A small network was trained on made-up records. Each row is its average activation on records with the value named, seen along a few directions.
Values that are neighbours, or in one group, have similar rows; names and order tell nothing.
Strong random noise was added to every row along 14 fixed directions; ignore it. To show where, here is one row again and again, with new noise each time:
[-191   38  -74   42   41 -316 -434 -367  405   32   53    6   56  160
  117  -45  416 -172  214 -135 -225  302   19 -199 -309]
[-307  -56 -237  -88  191 -397  -50 -108   66  196   39   97 -322   35
  299  160  303   34  158  -47 -104  159 -110  -71  221]
[ 433 -160   83 -206 -258  -19  -34 -192 -546   20 -151   11  -37   78
 -113 -190  -85 -313 -274    5  -62 -184  168  -70 -253]
[-323  162  200 -151  229  192   50  172   57   37  116 -148 -183 -264
  -52  -65 -122   30  199   35  263  277 -451  -73  338]
[ 178  196 -231   -5   30  250  111 -132 -134   28 -116  201 -162 -213
   -2  120  223  107 -298  273 -208  -72  180  163    1]
[-244 -150 -236 -248  -10 -269  -44 -216   -5 -198  223  216   23  -42
  240   78  -45  105 -342 -100   86  119 -162 -197  113]
[-259   76   80  -19  -68   98   63  145   50   38 -100 -184  -75 -340
  100  -17 -135   96   97  -29   94  218  -58  -62  248]
[-131  148  -23 -122  148  166   63 -161  -73  170 -364 -180   -4  125
  -71   22  242  -45  210  121  -55   65  -91 -187  156]
[-348 -276  227 -109   58 -144 -143 -145   52 -105   50  -58  172   -6
  356  129 -242 -221  169 -151   87  353 -128 -134  217]
[-188   85  224   39 -309  -78 -157  151  -94 -395  252 -151  113 -130
  188 -157 -225  216  312  189 -460   -4 -480  244 -128]
[-209  351  134  170   18 -291  -15  -26   98  -44   51  -59  325  226
  302  225  217   -6   96  172 -769  277 -142  -47  -36]
[  21   69 -233   55    1 -433  189 -156   39 -166  448  -13  193  -35
   44   73  -16 -179  104   57 -165  326  -77   65  -11]
[  18   52 -225 -202 -300  -49   18 -344  -92 -300   -7 -105  182  -13
 -165 -270    3   82 -399 -136  -39  -24   12 -245 -195]
[-267   14  246   -1  246  103  167  -36  185  -73  -89 -234  267  246
 -227   20   23 -107  247 -335   94  -79 -334 -202 -205]
[ 380  -25 -579   16 -128  464  440 -124  -23 -301  111  -16  184 -258
 -455  -59 -139  190  288  426  432 -309   56  397  -62]
[  31  128    2 -150  110  -13  209 -370 -247   -6  -66 -319 -507  -10
 -347 -386  258 -196 -239 -428 -165  -39    1   21  -58]


Values of Gimeb:
v12: [-229  -61   62   14 -343 -303 -131  479  159  -47  143 -209  186 -253
  226 -146 -457  197  280   41  408  293  -92 -194  314]
v5: [ -81 -236  -26 -186 -149  200 -504 -218  278 -420  458  243   -9   57
   21 -286 -154  298 -162   79  174  -90 -180  167  -15]
v11: [ 150  307  505  -67 -137  -39  123    7   10  -92  413 -368  -29  657
   22 -383 -248 -114 -366  -70 -265  122   83  162  492]
v4: [  67  161  161  110  306  243 -377 -173    1   36  -64  182 -179  -15
  -22    7  265  -67   89  113 -364  131  -70  186 -164]
v3: [-342    9 -201   23 -145 -142 -211  346  340  184 -178 -149   -7  356
  122  -84  148  541  522  257  102 -194 -155 -142  245]
v10: [ -69  199  228   55  374  301  502   49 -396 -147 -115 -300 -391  -64
 -104   14  -29   -9   79  -90 -284  -57 -242  439  457]
v2: [ -69 -351  -27  126   30 -432  342  -51 -180  258 -246 -151 -197   11
  166  182  -27 -324  -11 -540 -132   -9  448   28  127]
v7: [  57  -19  -92  280  140 -101   47   24  337 -317  488 -143   79  414
 -170 -119  -44   95  580  150  -42 -183 -221  505   21]
v1: [-457  127  -57  103   62 -123   44 -143  -53 -264 -135   33  -82 -346
  342  204  197  270 -343 -206 -602   80 -110   14  -80]
v6: [-195   -8 -197   88  163  210  178  422  242  104 -125  146 -312 -105
  -59  150   -2  525  -53 -135  375 -356  -63  118  247]
v8: [-111   49  -60   92 -254  162 -263  426  -98  114 -522   -4  365  -10
   33   90   -4  515  519  485 -100 -340 -284 -209 -126]
v9: [   6  -31 -176   20 -111 -124 -168  -74 -199    3  -64   68 -301 -144
  -26 -139  226  204 -224  -39 -273 -182   71   48 -132]
Gimeb is arranged as a 3 by 4 grid.
List every value one step from v2, in the order listed. -> v5, v11, v3
List every value one step from v10, in the order listed. -> v12, v6
A value of Gimeb combines one of 3 hidden first parts with one of 4 second parts; all combinations occur once.
v2 and v3 share the first part; v2 and v5 share the second. Which value has the first part of v5 and the second part of v3? -> v9
v7 and v6 share the first part; v7 and v12 share the second. Which value has the first part of v12 and the second part of v6? -> v10
